Each row below holds a small network's activations on one record, seen along a few directions.
After each row come some of the record's fields: VEBIP, FENUN, LIR, MOSE.
Not every record has every field; a missing one is written absent.
Other fields move the rows too, some of them a lot.
(in the rows, 500 means zero)
Strong random noise was added to every row along 2 fixed directions; ignore it. To show where, here is one row again and again, with new noise each time:
[482 515 482 385 524 504 583 345 494 541 494 596 433 527 429 473 464 463 350 532 604 596 576 433]
[466 299 505 410 490 407 483 400 465 624 472 627 595 522 501 356 557 582 656 566 667 579 346 498]
[457 340 502 412 476 411 497 403 449 599 459 640 572 555 454 400 521 551 622 541 678 556 412 480]
[467 500 485 395 497 479 570 365 467 537 472 620 454 565 395 490 450 462 401 513 636 564 585 431]

[587 453 481 590 653 446 573 447 543 516 585 416 682 366 547 398 601 492 515 525 445 487 525 446] | VEBIP: fosiz / FENUN: absent / LIR: bimud / MOSE: gal
[498 441 499 458 532 416 462 490 450 549 440 607 623 490 401 496 464 462 569 560 597 438 408 513] | VEBIP: nizuz / FENUN: lotig / LIR: sogek / MOSE: gal
[353 516 541 350 326 436 541 509 393 528 383 646 405 650 346 598 452 609 473 503 596 424 496 502] | VEBIP: nizuz / FENUN: duba / LIR: sogek / MOSE: tib
[330 477 471 661 320 455 297 859 469 410 425 516 532 495 376 765 432 475 661 389 593 349 730 500] | VEBIP: nizuz / FENUN: lotig / LIR: vefaz / MOSE: tib
[525 599 440 402 613 438 670 362 452 548 517 496 608 482 363 332 497 524 370 503 478 477 495 495] | VEBIP: nizuz / FENUN: duba / LIR: bimud / MOSE: gal
[482 561 480 397 479 567 521 476 535 542 517 515 270 605 430 577 450 535 428 481 554 488 580 465] | VEBIP: fosiz / FENUN: absent / LIR: vefaz / MOSE: notun
[584 529 625 419 551 565 534 352 561 493 502 552 468 473 607 495 476 397 454 511 386 487 391 526] | VEBIP: fosiz / FENUN: absent / LIR: sogek / MOSE: notun
[596 580 457 399 631 604 641 199 513 568 428 557 474 465 476 406 441 434 280 565 412 584 524 417] | VEBIP: nizuz / FENUN: duba / LIR: vefaz / MOSE: gal
[452 661 445 509 393 488 553 434 399 449 498 540 464 610 390 572 424 473 431 419 594 465 666 455] | VEBIP: fosiz / FENUN: absent / LIR: bimud / MOSE: tib
[551 531 437 457 524 462 588 407 529 527 573 432 516 499 461 455 565 473 500 525 530 461 508 432] | VEBIP: fosiz / FENUN: absent / LIR: bimud / MOSE: notun
[649 734 483 430 568 524 704 326 532 451 570 590 428 468 397 430 413 408 203 504 474 521 638 384] | VEBIP: fosiz / FENUN: absent / LIR: vefaz / MOSE: notun
[573 616 429 529 634 512 584 498 590 554 650 332 447 335 556 431 572 522 293 551 432 645 604 422] | VEBIP: fosiz / FENUN: absent / LIR: bimud / MOSE: tib
[459 401 442 504 443 355 487 502 464 572 521 472 595 529 494 449 600 548 724 500 589 440 426 470] | VEBIP: fosiz / FENUN: absent / LIR: bimud / MOSE: tib
[511 427 511 556 588 497 458 511 556 565 609 365 533 304 668 390 582 602 564 589 423 606 423 498] | VEBIP: fosiz / FENUN: absent / LIR: vefaz / MOSE: tib
[432 511 488 530 391 433 531 584 497 393 442 477 388 471 442 586 466 452 479 459 534 425 612 535] | VEBIP: nizuz / FENUN: duba / LIR: sogek / MOSE: tib
[457 461 533 322 437 444 502 485 461 555 424 500 475 521 458 428 464 513 506 512 600 532 438 449] | VEBIP: nizuz / FENUN: lotig / LIR: sogek / MOSE: tib
[536 537 488 450 716 646 478 495 658 467 500 352 407 230 756 396 617 537 299 602 365 677 434 619] | VEBIP: nizuz / FENUN: lotig / LIR: vefaz / MOSE: gal
[476 393 591 421 551 597 485 434 545 552 530 488 429 420 741 331 635 549 441 588 380 662 292 589] | VEBIP: fosiz / FENUN: absent / LIR: sogek / MOSE: tib
[645 605 473 605 671 546 629 473 625 484 615 314 546 275 577 435 563 394 253 599 371 570 509 429] | VEBIP: fosiz / FENUN: absent / LIR: sogek / MOSE: notun
[454 394 482 596 412 366 466 548 331 460 440 539 593 590 367 533 499 597 641 419 662 349 539 511] | VEBIP: fosiz / FENUN: absent / LIR: bimud / MOSE: gal
[398 450 487 435 365 475 444 623 461 549 481 532 386 576 421 650 471 623 642 469 521 490 566 502] | VEBIP: nizuz / FENUN: duba / LIR: vefaz / MOSE: tib
[556 556 509 637 472 490 446 582 497 383 484 514 586 452 489 616 375 403 507 357 423 401 661 558] | VEBIP: nizuz / FENUN: lotig / LIR: vefaz / MOSE: gal
[421 346 565 416 416 614 320 673 606 595 452 432 175 542 628 589 506 767 563 476 394 658 382 653] | VEBIP: nizuz / FENUN: duba / LIR: vefaz / MOSE: gal
[488 354 564 448 452 443 400 433 515 642 446 557 566 526 603 457 612 484 712 522 519 484 300 575] | VEBIP: fosiz / FENUN: absent / LIR: sogek / MOSE: tib
[479 516 499 456 535 546 611 448 595 488 492 531 408 483 513 472 476 515 358 526 401 543 572 551] | VEBIP: nizuz / FENUN: duba / LIR: vefaz / MOSE: gal
[449 449 437 485 367 398 427 638 433 469 445 561 466 612 323 640 425 465 656 473 602 314 547 549] | VEBIP: nizuz / FENUN: duba / LIR: vefaz / MOSE: notun
[627 453 571 465 623 647 491 433 538 500 536 502 509 408 782 397 566 458 487 558 324 553 368 542] | VEBIP: fosiz / FENUN: absent / LIR: vefaz / MOSE: notun
[513 405 572 558 499 528 377 505 576 427 478 451 579 436 613 449 481 399 592 522 511 535 438 592] | VEBIP: nizuz / FENUN: lotig / LIR: sogek / MOSE: notun
[459 517 567 564 413 494 481 537 460 459 350 559 485 582 486 721 364 444 717 435 408 413 632 484] | VEBIP: nizuz / FENUN: duba / LIR: vefaz / MOSE: tib
[561 557 478 458 490 433 641 409 489 487 542 476 589 508 357 442 561 456 510 457 609 446 580 426] | VEBIP: fosiz / FENUN: absent / LIR: bimud / MOSE: notun
[469 348 525 433 484 509 449 512 556 563 531 494 402 473 660 369 606 646 464 602 313 653 319 613] | VEBIP: nizuz / FENUN: duba / LIR: sogek / MOSE: tib
[518 457 445 636 515 391 539 541 487 461 539 384 660 364 506 412 571 533 487 477 554 422 490 509] | VEBIP: fosiz / FENUN: absent / LIR: bimud / MOSE: gal
[447 404 496 393 406 383 472 514 447 554 454 583 480 550 348 344 530 608 689 497 651 406 408 513] | VEBIP: fosiz / FENUN: absent / LIR: vefaz / MOSE: gal
[494 583 426 514 490 443 620 519 485 525 526 455 489 484 408 386 527 449 406 492 568 530 571 440] | VEBIP: fosiz / FENUN: absent / LIR: sogek / MOSE: tib
[456 599 485 425 427 410 540 482 476 527 566 513 417 501 364 385 450 549 410 545 593 530 540 459] | VEBIP: fosiz / FENUN: absent / LIR: sogek / MOSE: tib
[515 478 582 483 553 650 537 414 455 453 452 570 416 525 567 544 536 457 448 554 451 519 475 541] | VEBIP: fosiz / FENUN: absent / LIR: vefaz / MOSE: notun
[487 493 364 632 491 493 437 626 534 502 498 465 442 498 408 614 479 464 444 451 489 495 515 565] | VEBIP: nizuz / FENUN: lotig / LIR: sogek / MOSE: gal
[519 498 478 473 567 448 510 528 534 535 575 488 647 503 519 406 587 510 622 573 510 448 411 506] | VEBIP: fosiz / FENUN: absent / LIR: bimud / MOSE: notun
[576 536 452 542 556 336 580 452 438 377 418 530 689 553 451 405 424 419 656 500 531 420 486 429] | VEBIP: nizuz / FENUN: lotig / LIR: sogek / MOSE: gal
[619 527 489 587 725 514 549 342 577 418 519 399 584 286 604 460 542 369 362 562 385 603 454 535] | VEBIP: nizuz / FENUN: lotig / LIR: sogek / MOSE: gal
[498 504 504 663 485 530 448 558 427 437 475 428 590 392 637 606 501 475 569 458 468 452 554 538] | VEBIP: fosiz / FENUN: absent / LIR: bimud / MOSE: tib
[419 466 597 393 419 388 433 522 370 552 414 708 452 713 385 530 464 548 609 435 620 427 495 559] | VEBIP: fosiz / FENUN: absent / LIR: vefaz / MOSE: tib
[523 356 542 556 540 540 432 452 535 572 495 509 533 454 654 510 540 519 582 609 469 467 359 541] | VEBIP: fosiz / FENUN: absent / LIR: vefaz / MOSE: notun
[474 434 549 442 452 568 430 441 548 456 456 461 424 629 580 548 478 552 476 562 497 573 494 496] | VEBIP: nizuz / FENUN: duba / LIR: sogek / MOSE: notun
[554 493 443 543 485 455 556 579 587 509 534 433 615 421 525 482 436 538 545 524 460 436 607 476] | VEBIP: nizuz / FENUN: duba / LIR: vefaz / MOSE: notun

Which values does each new row have?
[515 414 497 443 439 383 502 523 458 505 542 436 525 560 439 399 565 545 573 473 577 436 436 456] | VEBIP: fosiz / FENUN: absent / LIR: bimud / MOSE: notun
[421 541 496 422 425 428 547 442 502 545 547 564 433 528 425 413 478 571 408 535 593 523 510 493] | VEBIP: fosiz / FENUN: absent / LIR: sogek / MOSE: tib
[596 460 467 563 578 399 649 426 511 511 601 441 698 438 460 371 571 469 517 506 556 488 510 443] | VEBIP: fosiz / FENUN: absent / LIR: bimud / MOSE: notun
[388 585 527 449 435 599 500 500 396 505 352 602 395 629 377 664 393 441 525 473 457 502 661 535] | VEBIP: nizuz / FENUN: duba / LIR: vefaz / MOSE: tib
[430 510 511 515 399 462 482 558 465 510 482 524 396 495 475 463 483 604 417 522 595 522 463 526] | VEBIP: fosiz / FENUN: absent / LIR: sogek / MOSE: tib
[478 666 438 518 467 579 448 547 633 391 544 398 363 475 445 571 475 432 222 470 369 522 734 515] | VEBIP: nizuz / FENUN: lotig / LIR: sogek / MOSE: gal
[390 595 512 606 489 538 434 713 534 437 564 380 433 417 511 617 417 555 492 414 500 494 654 491] | VEBIP: fosiz / FENUN: absent / LIR: vefaz / MOSE: tib
[546 434 508 565 462 419 457 479 423 505 418 621 630 467 535 438 482 540 648 499 565 364 407 540] | VEBIP: fosiz / FENUN: absent / LIR: vefaz / MOSE: gal
[481 588 434 320 452 558 527 488 531 541 633 429 256 483 436 318 487 693 276 569 594 605 533 505] | VEBIP: fosiz / FENUN: absent / LIR: vefaz / MOSE: notun
[544 429 619 460 423 497 520 359 396 472 392 642 522 640 452 519 466 402 639 444 522 399 449 476] | VEBIP: fosiz / FENUN: absent / LIR: sogek / MOSE: notun
[477 497 551 463 468 577 558 506 519 494 518 476 303 505 461 475 467 567 467 450 555 564 467 504] | VEBIP: fosiz / FENUN: absent / LIR: vefaz / MOSE: notun
[429 576 488 447 466 591 502 446 512 527 535 489 348 492 517 523 492 559 379 493 536 579 611 520] | VEBIP: fosiz / FENUN: absent / LIR: vefaz / MOSE: tib
[474 448 519 480 481 521 381 522 535 574 495 497 410 501 503 402 517 588 462 514 491 512 436 513] | VEBIP: fosiz / FENUN: absent / LIR: vefaz / MOSE: gal
[502 596 430 709 433 506 470 620 549 343 473 418 543 323 573 630 445 411 453 429 360 485 596 550] | VEBIP: nizuz / FENUN: lotig / LIR: sogek / MOSE: tib
[580 587 504 458 686 648 561 361 542 490 546 440 443 341 643 422 673 514 288 583 365 616 457 561] | VEBIP: fosiz / FENUN: absent / LIR: bimud / MOSE: gal
[473 575 553 503 439 466 542 417 422 467 409 587 487 578 414 669 496 386 517 469 551 407 565 480] | VEBIP: fosiz / FENUN: absent / LIR: sogek / MOSE: tib
[468 455 614 600 436 450 483 448 442 506 324 615 564 665 483 667 387 361 633 455 456 432 597 567] | VEBIP: nizuz / FENUN: duba / LIR: sogek / MOSE: tib
[391 579 480 492 433 578 488 565 482 541 455 541 326 635 473 567 461 492 479 462 568 553 517 545] | VEBIP: fosiz / FENUN: absent / LIR: sogek / MOSE: tib
[636 435 595 454 664 552 506 380 531 569 572 486 504 303 857 296 596 539 485 592 300 670 225 595] | VEBIP: fosiz / FENUN: absent / LIR: vefaz / MOSE: tib
[647 411 545 595 596 540 548 417 429 493 445 575 645 433 677 488 537 415 629 536 443 437 407 538] | VEBIP: fosiz / FENUN: absent / LIR: vefaz / MOSE: notun
[525 463 500 485 450 361 624 401 369 468 526 598 565 684 272 432 479 506 545 519 629 418 531 371] | VEBIP: fosiz / FENUN: absent / LIR: sogek / MOSE: notun
[572 454 479 565 553 461 600 508 488 466 554 466 744 427 577 351 580 454 642 489 515 453 424 501] | VEBIP: fosiz / FENUN: absent / LIR: bimud / MOSE: notun
